These are the activations of a small neural network, seen along a few directions. Each row is one input.
In each table, some parts of the input vary, and every possible input appears once, in random order.
A made-up example of a description, with smaller parts first: line(6) and (point or (values(2) and ring(5)) or line(11)).
Shared parts are said once, and a part with two or three values counts as separate values.

Table:
x1: [-15  -3 -39  13  -9  10   9 -19 -17 -21  28  -9  31   9  -2  -2 -28]
x2: [  4  -2 -27  27   7   4   6 -16 -40 -23  20 -17  30  13  -1  10   1]
x3: [ -9   3  11 -33 -31 -18 -10  18   4  28  -6   5 -28  -1 -19  -8  -8]
x4: [ 15  13  33 -26  -3   8 -21  33   4   6 -17  10   0 -11   0 -17   7]
x5: [  4 -33  -7  20  -5 -25  21   7  -8  -8  -5 -35 -34  14  26   7 -35]
x6: [-12   0 -21  37  12   9   6 -23 -41 -23   5 -26  25  16   4   0  10]
x7: [ -2   0 -35  15   5   7  10 -13 -30 -25  29  -9  27  11  -4   6 -17]
x8: [ 26   0  35   0  29   1  11  -3  35   2  -4   4 -10 -29  13  -1  28]
x9: [-30  -3 -31  21 -16  18  11 -18 -17 -27  19  -5  22   4  10   6 -27]
x10: [ -6   6   1  -6   8  -4 -13  -7  34  28 -21  32 -11   8 -10  13  20]
x11: [-19  -8  -3  -8  -4 -18   3  -9  29  39  -1  23 -29   3 -12   7  15]
x12: [ 35   8  50 -26   2   4  -1  24   9 -10  -8 -15  -9 -32   4 -17   6]
x13: [  6   5  18  -1  24   6  -8   6  30  17 -13  28  -1  -8   8  -1  31]
x14: [  3  15  15 -32 -19  -2 -26  20   8  16 -26  14 -11   4 -17  -3  -2]
What is each input in this table made of? -> point or line(5) or (values(2) and line(4))
Change only the values(2) part in x10. List by row number the other rows that result. -> x14

Table:
x15: [-23   2 -27  30  11  13  17 -38 -24 -19  26  -9  26   3  -6   6  14]
x16: [  5 -10   9  14  35 -10   8  -6  27  23  -6  19 -18   0   9   7  34]
x17: [-17   0 -47   7  -8   2  -2 -11 -20  -3  28  13  28  21 -13   8 -19]
x18: [  1 -11 -14  27  -7   6   7   1 -34 -35  -2 -31  10  12  22   5 -31]
x19: [ 10  25  25 -21  13   4 -26   8   7  19 -26  25   0  -1 -19  -2  43]
x20: [  7  11  24 -35 -19 -15 -25  26  -1  27 -29   1 -25   8 -24  -9   4]
x21: [-36  -4 -41  23 -15  -1  13 -34 -23  -2  24  -8  13  13 -11  11  -2]
x22: [-12   3  24 -36 -26  -1 -11  28  23  21 -12  14 -23 -12  -3 -19 -12]
x23: [ 28   6  26  -9  15   4   4  -5  33  -7  -6   1  -1 -23   4   2   9]
x24: [ 16   2 -21  12  16  16   6  -4 -28 -32  29 -12  42   2   4  -6  -9]
x25: [ 25 -16  25  14  33 -11  11   4  20  11  -7  -5 -15 -10  20  -3  26]
x26: [ -3  -3 -12  30   9  12  20 -28 -31 -32  25 -32  28  -6   5  -4   6]
x27: [ 22 -23  25   5  12 -24  14  17  11  12  -6 -14 -37  -7  21   0   2]
x28: [  8   4  41 -30 -15   6  -6  35  15   3  -8   4 -15 -28  10 -18  -6]
x29: [ 11  13  40 -21   5  17  -9  21  24   3  -9  13   6 -32  11 -22  17]
x30: [  4  -4 -14  36  14  19   4 -12 -24 -36  -3 -22  31   9  22   3  -8]
x31: [ -5   7 -36  13  17  17   3 -14 -21 -20  30  11  40  11  -7   4  -1]
x32: [ 25  -3  25 -19  -6  -8   7   9  23  -6  -6  -9 -22 -20   4   5 -14]
x33: [ -8  -5 -37  -2 -15  -6   3   2 -29 -12  27 -11  14  19  -9  -4 -40]
x34: [ 31  21  39 -20  11   3 -23  20   0   8 -27   1   3 -12 -10 -12  34]
x35: [ -4   2  -2 -16  -9  -7  -2 -11  41  22  -8  26 -16  -3 -14  16   0]
x36: [ 13  -5 -20   4  -5   3   9   9 -37 -31  30 -21  21   4   4  -3 -33]
x37: [-20 -11 -31  22 -17  -3   1  -5 -26 -16  -6 -21   3  27  10   5 -38]
x38: [  6  -4   8 -24 -16 -14   2   2  31  13  -9   2 -30  -5  -9   5 -21]
x39: [ 27  13  41 -29  -9  -8 -19  34  -9   8 -26  -9 -18  -8 -11  -8  11]
x40: [ -8 -17  -4   7   9 -24   4  -2  28  40  -8  20 -30   9   5  11  18]
x41: [  8  11  10  -9  17   6   1 -15  40   5  -5  24  -3 -13  -6  12  17]
x42: [ -9  18  25 -20   7  19 -13  11  32  14  -7  36   4 -21   0 -12  25]
x43: [-21   8  13 -28 -19   7 -16  15  33  31 -10  38  -9 -10  -6  -7  10]
x44: [  2 -22   6  -1   2 -31   9  11  18  31 -10  -4 -45   7   9  -1  -4]
x45: [-17   1 -29  37  16  20   0 -22 -17 -24  -2   1  29  19  11  13   1]
x46: [ -6 -10 -12  21 -12  -1  24 -15 -41 -31  26 -41   6  -3   5  -1 -17]
x47: [-26 -10 -31  15 -22  -9  18 -21 -33 -11  22 -31  -1  11  -6  -1 -24]
x48: [ -2  16  14 -28 -13  -8 -30  11   8  36 -27  26 -12  10 -27   2  26]
x49: [-30  -6 -42  30 -10   5  -4 -19 -16  -7  -4   3  17  29   6  17 -16]
What is each input in this table made of? -> ring(5) and (values(3) or line(4))
Changing only the ring(5) part turns x49 into x18. The same change can be made to x40. Which row results? -> x27
Which other rows agree with x45 in the ring(5) part? List them by row number. -> x15, x16, x19, x31, x41, x42
Change only the ring(5) part in x15. List by row number the other rows that result. -> x21, x26, x46, x47

Table:
x50: [ 13   4  -4  19   4  11  -4   2 -45 -35  -5 -19  15  19  -3  18   2]
x51: [  5  -8   1 -12  -7 -10   4   7  34   9 -12   5 -26   3 -10   4 -20]
x52: [ -7  -1   4   6   0  13  21   6 -13 -43  35 -20  10 -20  17 -12 -33]
x53: [  8  18 -13   4  25  17  -1  -7   3  -5   9  27  24  -7  -2  -2  22]
x54: [ -6 -34 -29  23 -11  -9  28  -8 -13   2  23 -17  -5   6  22   7 -20]
x55: [-28  -8 -17   1 -19   1  18  -1 -14 -19  32  -9  -3  -7   7  -7 -51]
x56: [-15  13 -33  -1   5   3  -1 -10   5  15   9  34  11  12 -11   5   7]
x57: [-17   0 -23   4   3   6 -11  -6  19  17  12  40  26  16  -7  12   0]
x58: [-15  -6   7  -9 -10  -7  -9  24  -3  28 -13   5 -16   6 -11 -14   4]
x59: [-13   8 -27 -10 -37  11 -12  -3 -23 -12  -1 -12  26   9 -10  -9 -37]
x60: [ 19   5  27  -4   6   0  -3   0  23  -5 -23   8 -10 -16  18   4   5]
x61: [ -9  -3 -24  14 -14  -1  -5  -4 -46 -13  -7  -8   2  32 -14  24 -16]
x62: [  8   0   4 -20 -16 -19  -1   6  20  19   0   0 -23 -12 -16  16 -12]
x63: [ -3   3   9 -20 -21 -23  -8  13  -7  22   0   8 -22  -2 -17 -10   9]
x64: [ 20  12  31 -18  -2 -12  -3  16 -10   6  -1   0  -4 -15  -5 -16  24]
x65: [-27   8 -27   2   1   1   4 -24   6   7   8  14   1   9 -11   9  16]
x66: [ -3  -4   5  -7 -13 -12  -8  -2  26  12 -22  16 -27  -2   7  11 -10]
x67: [ 31   8  26 -17   4  -7   4   8  16   4  -1  -8  -6 -27  -4  10   3]
x68: [  7   3  29  -6  10   5  -4  27  -5  11 -14  -3   0  -8   0 -20  19]
x69: [ 15 -28  -8  29   8   1  31  -3 -13 -22  25 -26   6  -7  29   1  -3]
x70: [ -6 -12 -33  31  12 -27   4 -17 -26   4  -1 -25  -3  30   1   3 -16]
x71: [ 16  -6 -12  36  30 -15   4 -13 -27 -18   0 -35  11  16  11  -3   1]
x72: [ -4  12  -9   3  22  14   5 -19   4 -13   8   4  14 -10  -1   5  32]
x73: [ 29   0  29 -30  10  -2  -1  10   1   4   6  -9  -8  -6  -8 -13   8]
x74: [-14 -10   3  -8  -5   0  -9   9  19  16 -26  11 -23  12  11  -2  -6]
x75: [-33   0 -11  15 -10   2   8 -40   8  10   6   3   3   6 -16   9  15]
x76: [  6  -9   7 -33 -10 -14  -7   8   4  19   7  -2 -25   8 -20  -6  -7]
x77: [  6   0  -4  13  25  20 -19  -2  16  -6  14  33  34  -4   0   2  18]
x78: [  8  -1  25  -4  14  12  -4  12  17  -1 -27   2  -7  -3  22  -8   9]
x79: [-10   7  10  18  12  16  11 -38   3  -6   5  -4  15 -13  -7   1  28]
x80: [  2  10  31   2   5   6 -12  18   4   9 -18   2  -3 -12  16  -4  23]
x81: [-21   2  10  -2 -15  -6 -16  15   7  26 -17  10 -19   3   5   3   7]
x82: [  8  15  -7  -6 -19  24 -11   3 -23 -34   0 -24  40  -5   2 -15 -19]
x83: [ 28   1  23  -9  13   1   9  10  31  -7 -13  -3  -9 -12   2  -2  -5]
What is each input in this table made of? -> values(2) and (line(4) or ring(5) or ring(8))

Table:
x84: [ 29  -9  27 -13  12  -7   9  27  10   0  13 -17  -4 -31  23 -35 -19]
x85: [-21  -3 -19  -1 -21  -3  29 -18  -3 -23  14 -30 -17 -13  12  -1 -37]
x86: [ 27 -15  14   1  30   2  18   9  30  -9  10   7  -8  -9  11  13  20]
x87: [ -7 -19  -8   4 -24 -22  19 -16 -28  -6  35 -39   0  -1 -18   0 -21]
x88: [-29  16 -25   2  -8  21  19 -35   4 -27  22  -4  14 -20   3   0  -8]
x89: [  9  11 -39   4  11  14  -8  -7 -49  -9  28   2  28  14 -25  -1   9]
x90: [  0  14   0 -30  -7  10 -17  -4  15  19 -24  11  17   1 -25  -6  17]
x91: [  5   7  40  25  27  17  -5   2 -29  -1 -27 -37  -3  -1  23   6  42]
x92: [ -4  -6 -30  32  28  -8  -9  -3 -12 -15 -13   3  19  36  20  13  -8]
x93: [ 17  19  18 -22   5  14 -10  -6   7 -12   2  30   7 -17 -11  16   4]
x94: [  7  -9  -1  -7  10 -11  -7 -10  24  29 -35   2  -9  10 -12   4  23]
x95: [ 13  33   5 -14 -11   2 -24  -2  18   7 -12  14  12 -11 -19  10  12]
x96: [ 21  10   4   9   6 -19 -13  -8  27  17 -23   6 -13  -2  -5  20  18]
x97: [ -8 -20 -11  19 -26  18   4   4   2 -18  -8 -12   5  11  23   3 -54]
x98: [ -6  -3  12 -29 -17 -12 -12   9  10  19  -8  -1 -34  17 -11 -19 -16]
x99: [ -9  -5   5  -5  13 -11  -8 -14  25  26 -13  16 -29  21  -7  -8  19]
x100: [-39  17   0 -11  -4  11 -10  10   9  19   2  30  -3  -7 -23  -3   7]
x101: [ 18  -2 -29   2  -6 -14  10  10 -53  -3  21 -24  -3  24 -15  -2 -20]
x102: [ -2  -2 -22   8  -2 -13 -12  20 -26 -23  -8 -14  16  34  17   1 -43]
x103: [-30   6  -7 -12 -27   7 -12  10  -1  25   8  37  11  -3   7   0  20]
x104: [-23 -16  -9  11 -10 -14  -1   4   8  35  -4  29 -16   7  20  10  26]
x105: [-29  -3   6 -12 -17 -12  -3  27   3  21  -4   5 -34  -2 -13  -4 -22]
x106: [-16  17   7 -27  -4  10 -18  -8  16  16  -2  24  -3  12 -20 -18  13]
x107: [-20 -14  -2 -13 -40 -15  -5  27  -7  27   1  12 -20   2  16  -2  -9]
x108: [  3  27  44  14   0  20   1   7 -34 -30 -26 -16  26 -10   0 -22  37]
x109: [ 20  12  22 -10  25  16   0  10  17  -2  20   9  27 -36  15 -34   9]
x110: [ 16  -5 -36  26  25 -11  12 -13 -39   5  17  -8   3  28 -11   9  16]
x111: [-23  -5 -26  23   8  -2  33 -41  13 -15  11 -13 -12  -9  16  10  -1]
x112: [ 23  -3  18   1  21  -8   2 -12  16  -1 -10  22 -19  -6   3  27  10]
x113: [ 29 -12  20 -23   1   1  15  32  14 -16  15 -10 -13 -13   7   1 -14]
x114: [ 26 -11  20  12  41  -5  11   5  26   8   9   1   1 -26  28 -23  16]
x115: [-10 -22 -19  44   3  20   9 -18  18  -9 -10   4   9  14  27  14 -17]
x116: [ 24  13  11 -16 -24 -21 -16  15  11  10 -18 -12 -19  -6  -9   9 -16]
x117: [ 27   0  25 -24  -9  -9  -1  11   0  -8  -5   4 -24 -11  -1  15 -24]
x118: [-16   0 -14   6 -12   0   9 -33 -20 -10  44 -14  32  -6 -26   1   7]
x119: [ 10  -6   6 -32 -20 -12 -10  14   8  22 -30 -15 -15   6 -16  -7 -11]
x120: [-10 -22 -14  28   5 -22  21 -38 -12   1  32 -22   7   5 -13  11  13]
x121: [-17  -4 -19  20 -10  44  -6 -13   7 -22   1  13  35   2  12   4 -24]
x122: [-31  -5  -1  12  13 -11   1   4  18  29 -10  22 -29   2 -10   7  13]
x123: [ 19   7  14 -22  15  24   6  15  21 -19  21  15  18 -19  -3   2  14]
x124: [ 15   4  47  11 -14  -2   7  22 -43 -27 -34 -40  -5 -10  10 -23  10]
x125: [-11  10 -34   9  15  17 -29   4 -23 -29  -1  12  45  22   4   2 -14]
What is each input in this table made of? -> values(3) and (point or ring(5) or line(8))
Changing only the values(3) part turns x108 into x91. The same change can be made to x93. Which row results? -> x112
Changing only the values(3) part turns x114 into x109. The same change can be made to x86. Which row results? -> x123
Change only the values(3) part in x85. List by row number the other rows that result. -> x88, x111
Change only the ring(5) part in x89. List by row number the other rows that result. -> x88, x118, x121, x125
